A small network was trained on invented records. Each row is its activation on one of them, seen along a few directions.
Records have a field called MASIL. Each example row is followed by its value.
Records without MASIL are marked missing.
Other fields move the rows too, some of them a lot.
Strong random noise was added to every row along 11 fixed directions; ignore it. To show where, here is one row again and again, with new noise each time:
| -182 |   31 |  314 | -471 | -160 |  277 | -111 | -302 | -170 |  176 | -271 |   78 |  405 | -173 |   -5 | -429 |   30 |  238 |   -5 |  279 |  362 |  274 |  114 |  121 | -170 |  105 | -287 |
|  -15 |  107 |  344 | -385 |   18 |   54 |  136 | -145 |  -33 |  -24 | -276 |   93 |  -92 | -404 |  -73 | -348 |  161 |  -40 |   46 |  231 |  251 |  119 |  -14 |   83 | -255 | -396 |   86 |
|  -11 |  -14 |  -91 | -282 | -287 | -458 |   -8 |  236 |  226 | -169 |  192 | -267 | -115 | -255 |   44 | -116 |   56 |  381 | -264 | -254 |  174 |   92 | -595 |  131 |   -1 |  108 |  145 |
|  212 |   -1 | -404 |  -88 |  182 |  261 |  -31 |  382 | -208 |  382 |  -96 |   -9 |  425 | -468 | -247 |  230 |   19 |  337 |   63 |  180 |   14 |  -70 |  -42 |   31 |  487 |  -38 | -132 |
|  219 |    2 |  177 |  -87 |   90 | -261 | -159 |   79 |  -69 | -483 |  240 |  198 |  133 | -258 |   94 |  202 |  -88 |  224 |  203 |  162 | -499 |   -2 | -353 |  -94 | -273 |   52 |  187 |
|  472 |  145 |  175 |  295 |   96 | -244 | -205 |  119 |  -55 | -546 |   49 |  310 |  286 |  120 |   64 |  361 | -161 |  215 |  518 |  397 | -431 |   63 |   50 |    6 | -324 |  -35 |  188 |
|  -33 |  -10 |   79 |  295 | -184 |  -36 | -627 | -112 |   -5 |  -61 |   72 |   30 |   53 |  721 |  184 | -453 |  176 |  230 | -437 | -226 |  530 | -249 |  426 |  -38 |   90 |  376 | -375 |
|  282 |  -48 | -154 | -140 |   -1 | -143 | -194 |  -37 |  -93 |  -32 |   30 |   72 |  -45 | -223 |   36 |  -56 |  304 |   84 |  -22 |  112 |  231 |  -14 | -212 | -167 | -279 |   75 |   -1 |
| -274 |  -48 |  224 |  126 |  226 | -208 | -100 |  154 |  116 |  204 |  119 | -124 | -176 | -129 | -216 | -407 |  -17 |   35 | -394 | -315 |  -47 |  -74 |  125 |  192 |  425 | -217 |   46 |
|  159 |  119 | -216 |  460 | -209 |   45 | -252 |   16 |  334 | -339 |  128 |   -5 | -339 |  248 |   83 |  -74 |  223 | -295 | -139 |  129 |  162 | -261 |  -49 |  -51 |  -55 |  -86 |  208 |
| -457 |  149 |  120 |  311 | -173 |  635 |  -67 | -212 | -467 |  -11 | -164 |   90 |  -88 |  -86 | -132 |   92 | -101 |  179 | -185 | -259 |   53 |  213 |   62 | -254 | -172 |  354 |  209 |
|  -66 |   62 |  -37 | -164 | -134 |  534 |  -39 | -288 | -115 |  302 | -335 |   53 |  251 | -221 | -122 | -229 |  154 |  -80 |   90 |  473 |  408 |  222 |  163 |   46 | -122 |   20 | -151 |
|    1 |   22 |  251 | -149 |  282 |  668 |   46 |  -54 | -623 | -190 | -265 |  285 |  224 | -179 |  -27 |  339 |  -48 |  247 |  233 |  383 | -179 | -260 |  349 | -243 |   16 |  122 | -146 |

| -116 | -304 | -349 |   77 |   98 |  -47 |   85 | -185 |  256 |  233 |  342 | -223 | -241 | -208 | -144 |  119 |  126 | -503 |  164 |  451 | -365 |  204 | -222 |   49 |  -73 |  154 |  116 |
maz
|   63 |   42 | -137 |  382 | -124 |  133 | -507 | -189 |   42 |  192 |   49 |  102 |  435 |  143 | -116 | -188 | -128 |   -5 |   59 |  315 |  -56 |  159 |  255 |   76 |  122 |  166 | -161 |
numap
|   59 |  210 |  694 |  -49 | -117 | -223 |  220 | -265 |  332 | -476 | -222 |  227 | -168 |   91 |  196 | -259 | -115 | -150 |  418 |  430 | -228 |  176 |   88 |  191 | -559 | -604 |  259 |
sak
| -228 |   22 |  -24 | -187 | -149 |   99 |  339 |  158 |  124 | -215 |  -94 |  -85 |  -47 | -164 |    0 |  275 | -164 |  -13 |  105 |  -63 | -252 |  -49 | -273 |  113 |  126 |  -64 |  141 |
misa
| -172 | -163 | -157 | -289 |  201 |  207 |  261 | -102 |  -10 |  381 |  -80 | -107 |   49 |  -46 |  -25 |    8 |   20 | -125 |  -15 |   61 |  -59 |  -69 |   26 |   65 |  291 |   25 | -200 |
zeg
|   20 |  -15 | -372 |  220 |   28 |  -14 |   -5 |  184 | -335 |  260 |   22 |  -84 |  -81 | -131 | -274 |  296 |   25 |  230 |  -11 | -295 |   39 |  167 | -122 | -273 |  -38 |  387 |  214 |
gerit
|  207 |  131 |   36 |  -93 | -194 | -273 | -164 |   84 | -223 | -267 |  -56 |  158 |    0 |  139 |  192 |  -57 |   35 |  489 | -109 | -563 |  298 |   76 | -207 | -199 | -370 |   51 |   48 |
bifo
| -248 |   -9 | -175 | -220 |   76 |   77 |   63 |  220 | -245 |   32 |   42 |   16 | -359 | -467 |  -39 |  101 |  145 |  104 | -352 | -523 |  -11 | -279 | -342 | -265 |  163 |  -64 |   89 |
misa
|  -85 |  -67 |  301 | -149 |  256 | -345 |  327 |  157 | -350 | -115 | -157 |  -15 | -541 | -197 |  142 |  249 |   46 |  384 | -196 | -490 | -300 |   20 |  -33 | -203 | -338 |  -23 |  358 |
rin
|  172 | -263 | -159 |   37 |  203 | -387 |  136 |   23 |   22 |  253 |  -18 | -289 | -144 |  -72 | -165 |   93 |   87 |   35 |  106 |  179 |   80 |   -2 |  224 |  143 |  134 |   98 |  -93 |
numap
|  382 |  157 | -568 |  115 | -336 | -320 |  116 |  230 |  548 | -124 |    6 | -256 | -132 |  279 |  205 |  255 |  224 |  -55 |  174 |  299 |  217 |  -92 | -329 |  221 |   -1 | -150 |  174 |
zeg
|   77 |  -79 |  579 |   51 |  356 | -234 |   98 | -238 | -274 | -230 | -165 |  181 | -211 |  241 |   21 |  104 |  -32 |  -47 |  280 |  192 | -108 |   50 |  497 |  -94 | -512 |   -5 |    4 |
missing
|  188 |  -41 |  199 |   88 |   83 | -390 |   17 |  139 | -269 | -191 |   73 |   41 |  199 |   36 |   19 |  367 | -197 |  419 |  320 |  -22 | -369 |  270 |  -22 |  -13 | -237 |  287 |   36 |
missing
|   40 |   49 |  119 | -536 |   32 |  174 |   68 |  255 | -363 |  -24 | -148 |  136 |  621 | -237 |   15 |  235 | -318 |  637 |  386 |  207 | -140 |  162 |    6 |   21 |   54 |   70 | -240 |
maz
| -386 |   85 |  614 |  253 |  178 |  162 | -137 | -227 | -193 | -125 |   81 |  344 |  -25 |   86 | -182 | -284 | -272 | -150 |  -54 | -384 | -493 |  112 |  282 | -130 | -129 |  -86 |  218 |
gerit
| -312 |  105 | -182 |  -37 |  -88 |  400 |   91 |  -88 |  -96 |  242 | -156 | -114 | -244 |  -71 |  244 |  -19 |  301 |  -43 | -316 |  148 | -134 | -223 |  -64 | -115 |  -70 | -136 |  130 |
rin
| -475 |   49 |  203 | -630 | -494 |  175 |  206 | -295 |  207 |   30 |  -86 |  -95 | -306 | -390 |  264 | -543 |  141 |   57 | -445 | -386 |  249 |   54 | -611 | -126 | -304 | -195 |   81 |
sak
| -557 |   43 |  405 |   18 | -199 |  152 |  147 | -154 |   -3 |  306 | -295 | -292 |  242 |  -27 | -337 | -228 | -321 |  300 |   -7 |  104 |  147 |  653 |  252 |  493 |  172 |  170 |   26 |
bifo

Which value of MASIL does each new row have?
|  -68 |  -85 |  297 |   -8 | -107 | -521 |  121 |  -56 |  -70 | -328 | -106 | -274 | -501 |  677 |  197 |   93 |   55 |  360 |  -72 | -258 |  557 |  -53 |  252 |   31 | -242 |  560 |  -56 |
zeg
| -154 |  -11 |  431 |  374 |  320 | -432 |  425 |  105 | -202 | -139 | -182 | -262 | -485 |  -26 | -323 |  328 | -287 |  163 |  247 |  -17 | -248 |  180 |  453 |  206 |   26 |  -31 |  407 |
numap
| -299 | -178 |   36 |   57 |  281 |  173 |  301 |  100 | -207 |  483 | -197 | -277 | -237 |   79 | -418 |  -29 |   27 |   -3 | -141 | -129 |  223 |  -58 |  561 |  125 |  511 |  129 |  -81 |
gerit
| -108 | -189 |   69 |  234 |  617 |   94 |  107 |  -33 | -427 |  170 |   26 |  104 | -524 | -173 |  -10 |  256 |  263 |  -77 | -145 | -144 | -560 | -486 |  255 | -452 |   65 | -246 |  143 |
sak
| -160 |  135 | -181 |  232 | -400 |   64 |  -54 |  -47 |    9 |  191 | -193 | -166 | -198 |  352 |  181 |  -93 |  164 |  297 | -267 | -307 |  331 |   24 |  -33 |  -89 |  -89 |    9 |   47 |
sak
|  332 | -154 |  -92 | -152 |  376 | -372 |   66 |   29 | -236 |  -53 |   44 |   83 | -429 | -199 |   26 |  252 |  267 |  -22 |  101 | -144 |  178 | -126 |  -69 | -303 | -276 |  142 |   72 |
zeg
|   77 | -252 |  384 | -643 |  139 | -689 |  100 |   68 |  127 | -133 |  198 | -105 |  335 |   25 |   10 | -116 | -214 |  387 |  235 |  110 | -262 |  179 |  -54 |  297 |   -2 |  187 | -217 |
gerit
|  204 | -250 | -462 | -175 |   77 |  167 |  -35 |  187 | -229 |  277 | -140 | -258 |  106 |  449 |  335 |  347 |  365 |  393 | -129 |  351 |  256 | -574 |  314 |  -65 |  347 |  509 | -532 |
rin
|  149 |  -10 |   49 | -267 |  117 |   11 |  -47 | -133 |   22 | -227 |   96 |  192 | -293 | -189 |   28 | -195 |  309 | -314 |  -35 |  171 |  -47 | -271 |  -73 | -250 | -277 | -221 |  118 |
gerit
